grid =
[[34 36 79 22 62 62 22 47 29 54 30 26 64 39]
 [22 35 30 18 46 81 49 50 45 43 48 45 65 53]
 [63 56 74 44 65 58 65 57 51 39 48 57 57 24]
 [71 52 69 51 58 52 53 47 44 39 50 46 39 26]
 [69 47 74 47 49 55 41 45 55 38 48 26 39 15]
 [35 54 65 15 63 63 52 49 43 53 42 37 60 29]
 [27 44 59 17 56 73 41 49 41 52 46 33 65 37]
 [22 36 29 16 46 69 55 52 54 50 43 32 55 62]
 [62 56 45 42 70 76 70 36 51 51 69 73 52 16]
 [58 49 83 36 54 53 30 59 39 41 34 23 57 20]
 [23 46 34 11 63 53 53 47 33 67 39 32 46 64]
 [44 53 76 10 49 54 40 45 52 43 30 19 47 14]
 [23 51 30  8 61 60 61 38 52 67 49 27 41 51]
 [49 37 74 49 64 83 22 45 37 51 64 56 71 26]
 [21 51 60  8 63 63 71 61 56 57 34 22 67 55]]
Rows and columns are counted from 1.
row 1 col 1 -> 34
row 8 col 9 -> 54
row 13 col 4 -> 8
row 9 col 12 -> 73
row 8 col 5 -> 46
row 7 col 8 -> 49
row 3 col 11 -> 48
row 7 col 11 -> 46
row 3 col 12 -> 57
row 3 col 3 -> 74
row 14 col 12 -> 56
row 15 col 1 -> 21
row 11 col 1 -> 23
row 1 col 7 -> 22
row 13 col 12 -> 27
row 12 col 8 -> 45
row 10 col 6 -> 53
row 11 col 9 -> 33
row 1 col 8 -> 47
row 13 col 3 -> 30
row 5 col 12 -> 26
row 9 col 3 -> 45
row 15 col 6 -> 63
row 15 col 8 -> 61
row 15 col 2 -> 51
row 5 col 11 -> 48
row 5 col 6 -> 55
row 6 col 6 -> 63
row 4 col 10 -> 39
row 4 col 4 -> 51
row 13 col 1 -> 23
row 5 col 2 -> 47
row 3 col 4 -> 44
row 4 col 7 -> 53
row 6 col 3 -> 65
row 4 col 12 -> 46
row 1 col 9 -> 29
row 1 col 5 -> 62

W =
[[ 0.37  0.00 -0.17 -0.19 -0.01  0.21  1.87  0.09  0.04]
 [ 0.69  0.27 -0.16 -0.54 -0.46  0.36  3.22  0.43  0.42]
 [-0.10 -0.05 -0.03  0.03  0.16  0.21  1.83  0.01 -0.22]
 [-0.38 -0.40 -0.15  0.24  0.57  0.26  2.32 -0.16 -0.44]
 [ 0.35  0.11 -0.12 -0.34 -0.26  0.32  2.80  0.31  0.28]
 [ 0.12  0.31  0.20 -0.06 -0.40 -0.32 -2.97  0.03  0.26]
 [-0.76 -0.32  0.14  0.54  0.51 -0.27 -2.54 -0.38 -0.43]
 [-0.60 -0.44 -0.06  0.42  0.69  0.09  0.76 -0.29 -0.56]
 [ 0.34 -0.27 -0.43 -0.23  0.47  0.86  7.74  0.16 -0.43]
 [ 0.21 -0.19 -0.26 -0.13  0.24  0.41  3.69  0.08 -0.14]
 [-0.45 -0.45 -0.15  0.35  0.78  0.29  2.61 -0.28 -0.74]
 [ 0.76  0.31 -0.14 -0.54 -0.48  0.29  2.59  0.38  0.40]
 [-0.12  0.30  0.35  0.09 -0.57 -0.77 -7.04 -0.07  0.57]]
Rows and columns are counted from 1.
(1, 1) -> 0.37
(10, 2) -> -0.19
(7, 9) -> -0.43
(4, 3) -> -0.15
(5, 5) -> -0.26
(11, 3) -> -0.15
(4, 9) -> -0.44
(13, 8) -> -0.07
(1, 8) -> 0.09
(10, 4) -> -0.13
(5, 1) -> 0.35
(6, 3) -> 0.20
(7, 5) -> 0.51
(7, 3) -> 0.14
(9, 7) -> 7.74
(10, 6) -> 0.41
(2, 6) -> 0.36
(12, 7) -> 2.59
(12, 8) -> 0.38
(2, 4) -> -0.54
(11, 4) -> 0.35
(3, 2) -> -0.05
(3, 3) -> -0.03
(10, 3) -> -0.26
(6, 1) -> 0.12
(5, 7) -> 2.80
(2, 3) -> -0.16
(11, 7) -> 2.61
(8, 2) -> -0.44
(8, 7) -> 0.76
(3, 9) -> -0.22
(6, 6) -> -0.32
(4, 7) -> 2.32
(7, 1) -> -0.76
(1, 5) -> -0.01

A =
[[ 0.40  0.77  5.27  2.98  1.75 -0.32  1.26 -1.18  2.44 -0.60 -2.46]
 [-1.88  1.42  5.63 -0.83  2.24  3.06  0.64 -2.42 -2.68 -2.13  2.26]
 [ 0.03 -0.08 -0.45 -0.20 -0.20 -0.08 -0.34  0.01 -0.30 -0.13  0.27]
 [-0.10 -0.32 -0.17 -0.10 -0.03 -0.10 -0.24  0.01  0.15 -0.10  0.15]
 [-0.07 -0.26 -0.20 -0.31 -0.19  0.01 -0.32  0.25  0.19  0.06 -0.27]
 [-2.82  0.61 -2.29 -0.69 -0.34  0.45  3.02 -2.70  3.97 -0.20  0.26]
 [-1.56  1.98  0.16  3.20 -0.45 -3.42 -2.27 -2.03 -0.13 -1.85  2.95]
 [ 0.27 -0.09 -4.13 -2.24 -0.77  2.52  3.31  2.18  0.23  0.42 -2.66]
 [-2.76  2.51  2.99  1.06  2.07 -3.35 -2.13  2.21 -2.25 -2.30  2.96]
 [ 0.03 -0.11 -0.32 -0.18 -0.04 -0.45 -0.41 -0.12  0.29  0.12  0.30]
 [ 0.87 -0.41  7.90  0.96  2.44 -0.88  3.25 -2.68 -3.76 -2.28 -0.25]
 [ 0.16 -0.19 -0.24  0.03 -0.05  0.28 -0.13  0.10 -0.08  0.16 -0.35]
 [ 0.37  0.09 -0.23 -0.05 -0.27  0.36 -0.49  0.64 -0.13  0.17 -0.11]
 [-0.15 -0.14 -0.09  0.05 -0.22 -0.16 -0.31  0.13 -0.15 -0.11  0.01]
 [-0.01 -0.25 -0.34  0.13 -0.44  0.01 -0.56  0.47 -0.23 -0.05 -0.34]
 [-2.31  2.05  4.38  3.02  1.76 -1.40  3.37  2.14  4.37 -2.16 -2.83]]
Rows and columns are counted from 1.
row 1 col 1 => 0.40
row 6 col 1 => -2.82
row 10 col 2 => -0.11
row 1 col 2 => 0.77
row 15 col 7 => -0.56
row 2 col 2 => 1.42
row 2 col 9 => -2.68
row 15 col 8 => 0.47
row 14 col 4 => 0.05
row 11 col 2 => -0.41
row 12 col 3 => -0.24
row 12 col 6 => 0.28
row 1 col 6 => -0.32
row 4 col 4 => -0.10
row 4 col 11 => 0.15
row 13 col 8 => 0.64
row 13 col 3 => -0.23
row 14 col 6 => -0.16
row 5 col 4 => -0.31
row 15 col 2 => -0.25
row 12 col 2 => -0.19
row 14 col 5 => -0.22
row 11 col 10 => -2.28
row 13 col 4 => -0.05
row 11 col 4 => 0.96
row 12 col 11 => -0.35
row 10 col 8 => -0.12
row 14 col 7 => -0.31
row 16 col 3 => 4.38
row 9 col 9 => -2.25
row 10 col 5 => -0.04
row 12 col 5 => -0.05
row 11 col 8 => -2.68
row 9 col 8 => 2.21
row 10 col 7 => -0.41
row 16 col 9 => 4.37
row 6 col 3 => -2.29

a =
[[ 665  -74  311   27]
 [-299   42 -168  -11]
 [ 228 -115   99 -148]
 [-627  -79 -417   44]
 [ 854  -90  575 -177]]
Indices start at 1.
(1, 1) -> 665
(3, 1) -> 228
(1, 2) -> -74
(3, 4) -> -148
(3, 3) -> 99
(2, 4) -> -11
(2, 2) -> 42
(4, 1) -> -627
(2, 1) -> -299
